Each row below holds a small network's activations on one input, seen along a few directions.
In each table, some parts of the input vary, and every possible input appears once, in random order.
Descriptions start from the smaller parts, as in this example, which fits no table here: one of 2 separate values, together with either a single point or one of 9 places around a ring or (one of 5 places around a ring, together with one of 6 places along a line).
Shared parts are said once, and a part with two or three values counts as separate values.
In the rows, 128 means zero.

Other details of the inputs shift rows strongly along two fixed directions, in all tables alike. That doesn't count.

A family of inputs:
x1: 144; 121; 145; 56; 112; 170; 158; 101; 148; 106; 92; 147; 107; 133
x2: 128; 124; 125; 63; 117; 174; 133; 96; 115; 107; 69; 156; 138; 149
x3: 95; 130; 159; 192; 133; 87; 113; 170; 154; 170; 190; 86; 157; 74
x4: 132; 84; 121; 181; 143; 113; 148; 96; 97; 122; 164; 182; 95; 170
x5: 120; 116; 109; 170; 143; 77; 95; 195; 135; 134; 180; 82; 149; 106
x6: 136; 133; 134; 61; 137; 151; 139; 107; 130; 82; 85; 159; 112; 145
x7: 136; 66; 126; 173; 115; 123; 173; 108; 92; 145; 176; 147; 89; 148
x8: 152; 158; 133; 84; 114; 164; 170; 85; 146; 116; 90; 143; 88; 146
x9: 137; 205; 119; 99; 130; 142; 74; 171; 179; 137; 77; 85; 177; 99
x10: 123; 136; 108; 208; 130; 100; 80; 176; 140; 170; 158; 87; 165; 118
x11: 143; 213; 126; 92; 152; 124; 82; 177; 193; 113; 95; 90; 148; 98
x12: 140; 52; 142; 173; 135; 135; 162; 95; 125; 149; 171; 180; 111; 148
x13: 114; 48; 108; 160; 122; 131; 139; 107; 67; 137; 156; 155; 133; 155
x14: 141; 221; 110; 91; 131; 109; 98; 180; 158; 106; 98; 63; 127; 102
x15: 126; 99; 120; 174; 117; 96; 113; 193; 151; 159; 191; 73; 142; 89
x16: 138; 154; 112; 79; 110; 162; 142; 90; 91; 108; 72; 131; 111; 154
x17: 101; 158; 149; 76; 118; 149; 136; 68; 100; 117; 67; 153; 136; 128
x18: 97; 83; 157; 170; 145; 97; 147; 91; 81; 126; 173; 185; 119; 141
Description of these inputs: one of 3 separate values, together with either a single point or one of 5 places around a ring.
Question: Changing only the choice among 3 separate values turns x17 into x18. The same change can be made to x13. Which row results?
Answer: x5
Question: Which other rows does x1 become when the choice among 3 separate values takes its other values? List them by row number.
Answer: x2, x6
Question: A walk changes only the place on the ring of 5. It starts at x7 and steps to x15. List the rest of the walk in order.
Answer: x1, x12, x8

A family of inputs:
x19: 139; 132; 147; 73; 121; 178; 179; 34; 100; 98; 75; 197; 92; 163
x20: 110; 197; 146; 80; 121; 125; 121; 126; 140; 109; 88; 105; 126; 111
x21: 128; 123; 129; 167; 154; 91; 120; 159; 135; 130; 174; 119; 130; 110
x22: 155; 34; 129; 156; 120; 152; 193; 74; 108; 128; 165; 194; 74; 173
x23: 116; 67; 148; 166; 137; 120; 172; 59; 73; 112; 155; 214; 86; 175
x24: 105; 105; 125; 166; 133; 110; 97; 147; 118; 156; 145; 115; 171; 113
x25: 135; 177; 118; 78; 134; 148; 99; 143; 159; 102; 77; 123; 143; 135
x26: 120; 187; 143; 81; 114; 148; 123; 119; 144; 129; 84; 101; 144; 103
x27: 136; 177; 122; 79; 135; 147; 99; 137; 152; 109; 74; 124; 150; 123
x28: 137; 93; 123; 162; 112; 123; 136; 161; 154; 158; 171; 96; 124; 112
x29: 121; 168; 124; 70; 120; 150; 102; 134; 138; 113; 72; 114; 158; 115
x30: 133; 99; 127; 159; 116; 111; 135; 165; 149; 150; 174; 98; 123; 112
x31: 107; 99; 117; 163; 130; 113; 93; 163; 126; 141; 151; 119; 163; 129
x32: 125; 173; 140; 74; 119; 154; 121; 126; 141; 132; 80; 104; 148; 105
x33: 124; 205; 141; 93; 129; 132; 122; 118; 159; 117; 88; 116; 124; 114
x34: 151; 39; 133; 153; 124; 140; 192; 78; 102; 119; 167; 197; 72; 175
x35: 138; 114; 130; 164; 145; 99; 122; 165; 150; 136; 177; 116; 117; 115
x36: 128; 115; 134; 173; 144; 116; 109; 152; 136; 160; 155; 121; 153; 113
x37: 113; 114; 133; 157; 140; 93; 124; 155; 120; 136; 173; 106; 137; 102
x38: 109; 197; 144; 85; 115; 133; 126; 116; 146; 124; 89; 105; 133; 106
x39: 147; 122; 75; 181; 131; 106; 99; 171; 102; 137; 150; 96; 132; 149
x40: 124; 107; 133; 155; 131; 100; 125; 163; 137; 142; 176; 103; 125; 106
x41: 137; 118; 134; 67; 131; 175; 159; 41; 94; 93; 63; 203; 108; 171
x42: 132; 111; 77; 172; 118; 108; 103; 167; 87; 142; 148; 86; 139; 142
Question: Describe the family of inputs behind these rows.
Answer: one of 2 separate values, together with either a single point or one of 11 places along a line
Question: Changing only the choice among 2 separate values turns x36 into x32. The same change can be made to x34. Which row results?
Answer: x30
Question: Which other rows does x19 become when the choice among 2 separate values takes its other values? List them by row number.
Answer: x26

A family of inputs:
x43: 127; 134; 116; 92; 122; 178; 138; 64; 79; 113; 61; 174; 130; 176
x44: 115; 125; 118; 91; 113; 172; 129; 61; 95; 116; 56; 180; 129; 184
x45: 86; 141; 147; 165; 140; 67; 106; 179; 156; 138; 189; 79; 146; 77
x46: 147; 134; 118; 65; 120; 138; 183; 89; 129; 71; 119; 155; 51; 159
x47: 152; 110; 108; 167; 117; 115; 114; 209; 170; 157; 184; 57; 137; 102
x48: 107; 90; 173; 192; 145; 101; 151; 100; 94; 150; 177; 168; 115; 126
x49: 119; 180; 146; 56; 107; 155; 128; 147; 164; 133; 91; 79; 154; 83
x50: 152; 157; 129; 92; 132; 138; 179; 78; 139; 79; 108; 170; 56; 165
x51: 115; 93; 125; 200; 144; 96; 117; 110; 54; 136; 155; 168; 132; 167
x52: 97; 36; 102; 174; 110; 129; 117; 118; 75; 146; 143; 158; 150; 168
x53: 139; 211; 100; 92; 136; 137; 82; 134; 130; 128; 59; 90; 167; 115
x54: 148; 116; 149; 63; 169; 175; 129; 70; 143; 79; 74; 231; 128; 162
x55: 162; 68; 111; 191; 141; 123; 164; 112; 117; 154; 177; 152; 98; 144
x56: 150; 84; 134; 193; 145; 104; 161; 126; 110; 138; 185; 156; 78; 153
x57: 110; 158; 169; 95; 134; 136; 169; 48; 121; 87; 100; 182; 93; 137
x58: 121; 123; 86; 174; 134; 100; 70; 188; 108; 156; 147; 70; 185; 99
x59: 96; 149; 97; 178; 135; 69; 70; 193; 116; 125; 164; 85; 163; 111
x60: 129; 182; 137; 58; 122; 137; 128; 140; 158; 134; 91; 76; 149; 70
x61: 145; 31; 118; 167; 102; 134; 160; 128; 128; 142; 184; 146; 96; 159
x62: 146; 56; 127; 192; 113; 133; 153; 117; 139; 152; 174; 166; 97; 164
x63: 124; 185; 99; 69; 114; 158; 89; 158; 127; 118; 64; 74; 169; 118
x64: 97; 134; 156; 188; 117; 106; 86; 167; 181; 182; 162; 96; 174; 85
x65: 146; 129; 119; 165; 136; 83; 113; 212; 154; 144; 191; 61; 110; 101
x66: 176; 179; 102; 64; 119; 146; 132; 163; 175; 116; 100; 57; 114; 99
x67: 132; 135; 154; 87; 128; 164; 173; 45; 111; 126; 89; 175; 114; 125
x68: 108; 169; 152; 60; 96; 146; 120; 146; 180; 136; 87; 83; 152; 92
x69: 111; 69; 114; 177; 132; 101; 123; 125; 42; 126; 162; 157; 127; 157
x70: 167; 201; 120; 88; 117; 161; 127; 160; 193; 127; 91; 82; 119; 112
x71: 122; 133; 162; 87; 114; 180; 169; 54; 118; 128; 93; 178; 117; 135
x72: 100; 171; 108; 200; 149; 66; 67; 177; 127; 135; 156; 99; 167; 122
x73: 134; 15; 138; 155; 167; 127; 122; 130; 114; 110; 165; 209; 151; 147
x74: 116; 196; 161; 58; 126; 119; 127; 147; 149; 115; 99; 82; 127; 83
Question: Describe the family of inputs behind these rows.
Answer: one of 2 separate values, together with either a single point or (one of 3 separate values, together with one of 5 places along a line)
Question: Which other rows does x52 become when the choice among 2 separate values takes its other values? List them by row number.
Answer: x44
